A small network was shown many inputs. Here are its activations along a few directions, one row for each input.
In each table, some parts of the input vary, and every possible input appears once, in random order.
Descriptions start from the smaller parts, as in this example, which fits no table here: line(6) and (point or line(9) or (values(3) and ring(8))).
Shared parts are said once, and a part with two or three values counts as separate values.

Other details of the inputs vary at random and push rows far along two fixed directions, the same in every table; ignore that.
To show where, the next rows are all for the same input, with only those details redrawn:
[-18   0   6  43  -7 -13  14 -10  20 -41  -5]
[-21 -26  60  34 -37 -31  19  -4 -41 -23 -26]
[ -4  33 -62  20  30  36 -17 -15  82 -26  20]
[  6   8  -8 -34  -2  51 -45  -7   0  44  -4]
[-13   1   4  27  -7   0   2  -9  15 -23  -5]

A family of inputs:
r1: [  3   8  15 -64 -24  33 -36  17 -47  49 -27]
r2: [-21 -26  60  34 -37 -31  19  -4 -41 -23 -26]
r3: [  9  -1 -30 -31   3  39 -21  10  -4  67  -7]
r4: [ 18  -9  -3   4   4 -22  17  -3   5 -12  18]
r5: [  4  -3  -1   4  23 -26   5   6   0 -11  17]
r6: [-23   3   0  26  -5 -26  13 -11  21 -53 -21]
r7: [ 19  45 -62  -1  57  11  -6  -9  68 -10  35]
r8: [-12   5   5  40  -5  -5  30  20  17 -50   1]
r9: [-11  -8 -11  53   3 -24  39  14  14 -26 -12]
r10: [  3   6  15 -48 -34  39 -33  16 -47  61 -12]
r11: [ 12  24 -27  -1  40  -4   0  -3  34  -5  25]
r12: [-13  19  -5  13 -17  -6   9  14  18 -18  -3]
r13: [-25 -24  53  29 -44 -37  19  -7 -41 -18 -28]
r14: [ 16  -5 -22 -52  24  31 -30  -1 -19  43  21]
r15: [ -6  29 -32  -7   4  10   1  13  48 -24  -3]
r16: [ -4  -5  -3  20  17 -27  31  -8   0 -32  18]
r17: [ -4 -39  42  43 -28 -41  36  15 -58  -8 -35]
r18: [ -2 -18  49  12 -12 -43  39  -8 -58 -10  -5]
r19: [-14   6   1  13 -12  -9  -3  -8  24 -15 -10]
r20: [ 33 -25  11 -61  -8  15 -32   7 -46  60   8]
r21: [ 20 -14  16 -60  11  13 -39  13 -50  63   5]
r22: [ 16 -22  51  11 -27 -51  36  -4 -48  -8  -6]
r23: [ -3  46 -66  19  23  38  -6   7  74 -27  27]
r24: [ -6 -10  -5  19  17 -29  26  -5  -3 -33  20]
r25: [-17 -11 -14  18   2 -10  23   6  21   7 -10]
r26: [ 10 -18  32 -47 -14  47 -40   5 -39  55 -19]
r27: [ 23   9 -10 -50  28  21 -32   4 -10  50  17]
r28: [  7  16 -31  -3  34   6   9 -13  23  -7  27]
r29: [-21 -25  58  12 -37 -44  22  -2 -29 -29 -41]
r30: [ 33 -21  13 -61  -8  15 -30   4 -45  62   9]
r31: [ 25  13 -32  -1  22  -1   7 -10  38  -7  28]
- Describe the family of inputs behind these rows. => line(4) or (values(2) and line(6)) or (values(3) and line(5))
- Which other rows does r5 become when the line(5) part takes its other values? List them by row number. => r7, r11, r21, r27

A family of inputs:
r32: [-24 -19   8  63 -14 -49  40 -10   9 -52 -15]
r33: [-11  16  -3  30  17 -36  22 -24  32 -54   6]
r34: [  4  -2  21 -20  -4   1 -18 -12 -11   0   9]
r35: [ -4 -10  16 -34 -13   4 -10  15 -23  28 -24]
r36: [ -9   6  -5  35 -12 -27  24  12  26 -36  -5]
r37: [  9  25 -55 -15  22  62 -41  -6  38  30  18]
r38: [ 12 -18  15 -30   7 -11   2   6 -39  46  19]
r39: [-32 -10  21  71  -1 -34  39  -2   1 -61  -6]
r40: [ 17 -25  23 -13  -4 -22  25   5 -59  18   5]
r41: [ -1  11   1 -14 -16  19 -13  14 -15  15  -4]
r42: [ -2  -9  19 -30 -29  -2 -10  10 -40  32 -25]
r43: [  5 -23  28 -10 -26   8 -15   3 -35  41 -19]
r44: [  1  46 -68  22  28  26  11   0  93 -38  22]
r45: [-18 -10 -15  45  13 -22  25  -7  41 -44  -6]
r46: [ 12  12   6 -34   8  11 -30 -15  -1  17   6]
r47: [  1  38 -48 -31  27  55 -34  11  35  21  13]
r48: [ -2 -22  44   9 -28   1  10  -4 -39  17 -20]
r49: [ 38  17 -53 -29  48  26 -21   9  27  32  27]
r50: [  2 -22  44 -14 -23  -9  -7  -5 -40 -12  -1]
- Describe the family of inputs behind these rows. => values(3) or line(4) or (values(2) and line(6))

A family of inputs:
r51: [-2  0  5 -6 -6  4 -5 -1 -4 -1 -2]
r52: [ 5 -5  2 -6  1 -5  0 -3 -5  6  4]
r53: [ 6 -3  2 -5  1 -6  0 -4 -6  7  3]
r54: [ 2 -1  2 -8  5 -4  2  0 -8  5  1]
r55: [-1 -4 -1  0 -4  5  0  3 -7  5 -3]
r56: [-1 -1  0  1 -4  5  2  1 -7  8 -4]
r57: [-2  0  7 -1 -1  4 -6 -5 -5  3 -3]
r58: [ 2 -2  2 -8  5 -4  1  1 -8  4  2]
r59: [-2  0  4 -5 -6  3 -6 -1 -5 -1 -2]
r60: [ 7 -2  4 -4  2 -1  1  3 -8  4  6]
r61: [ 1 -4  3 -3 -4  3 -2  1 -1  4 -6]
r62: [-1  1  3 -4 -7  2 -4  4 -3  2 -4]
r63: [-3 -2  7 -2 -1  4 -6 -4 -4  2 -2]
r64: [ 6 -2  4 -4  2 -1  2  2 -7  5  6]
r65: [-1  4  4 -3 -7  2 -3  1 -3  4 -5]
r66: [-17  -6   1  54  -4 -36  41   0  17 -55   0]
r67: [-2  3  5 -4 -5  3 -4 -3 -5  1 -3]
r68: [ 7  0  4 -3  2 -1  2  1 -8  6  5]
r69: [-2 -2  1  0 -3  2 -4  6 -4  6 -4]
r70: [-2 -1  7 -1 -1  4 -6 -4 -4  2 -2]
r71: [-1  3  5 -4 -7  3 -2  1 -2  4 -4]
r72: [ 2 -3  2 -8  5 -4  1  2 -8  4  2]
r73: [-2 -2  0  0 -4  5  2  1 -6  7 -3]
r74: [-1  2  4 -4 -7  2 -3  2 -2  3 -4]
r75: [-3 -2  2 -1 -3  2 -2  5 -3  6 -4]
r76: [ 0 -3  4 -3 -4  2 -2  1 -1  5 -7]
r77: [ 0 -2  4 -2 -4  3 -2  0 -1  6 -7]
r78: [ 7 -3  3 -4  2 -1  0  4 -8  4  5]
r79: [ 5 -6  2 -7  1 -5  0 -2 -5  5  4]
r80: [ 3  0  2 -7  5 -5  1  0 -8  5  0]
r81: [  8  37 -84  -3  42  46 -18  -6  83  -4  29]
r82: [ 2 -3  1 -8  5 -4  0  2 -9  3  1]
r83: [-15  -3   4  52  -3 -38  37  -3  21 -54  -5]
r84: [ 6 -6  1 -6  1 -5 -1 -2 -6  5  4]
r85: [-2  2  6 -5 -5  4 -4 -3 -4  1 -2]
r86: [-3 -1  3  0 -3  2 -2  4 -3  8 -5]
r87: [ 1 -4  2 -2 -4  2 -4  2 -2  4 -7]
r88: [ 7 -1  4 -3  2 -1  2  2 -8  6  5]
r89: [-1  1  4 -5 -7  3 -3  3 -2  2 -4]
r90: [ 11  19 -46 -10  28  20 -13  -8  44   3  22]
r91: [-2 -3  6 -2 -2  4 -8 -2 -5  1 -2]
r92: [-16   6  -6  44   3 -28  29  -6  31 -58   5]
r93: [-2  0  2  1 -3  2 -2  3 -4  8 -5]
r94: [-2 -3  7 -2 -1  4 -7 -3 -4  1 -1]
r95: [-3 -2  3  0 -3  2 -2  4 -3  7 -4]
- The inputs of r51 and r67 match in every part but one. If r79 is changed in the same way as r51 into r67, which row does it become? => r53
- The inputs of r61 and r77 match in every part but one. If r72 is changed in the same way as r61 into r77, which row does it become? => r54
- Describe the family of inputs behind these rows. => line(5) and (values(3) or line(6))
- Which other rows does r78 become when the values(3) part takes its other values? List them by row number. => r82, r84
- Which other rows agree with r52 in the line(5) part? List them by row number. => r58, r63, r64, r74, r76, r81, r92, r95
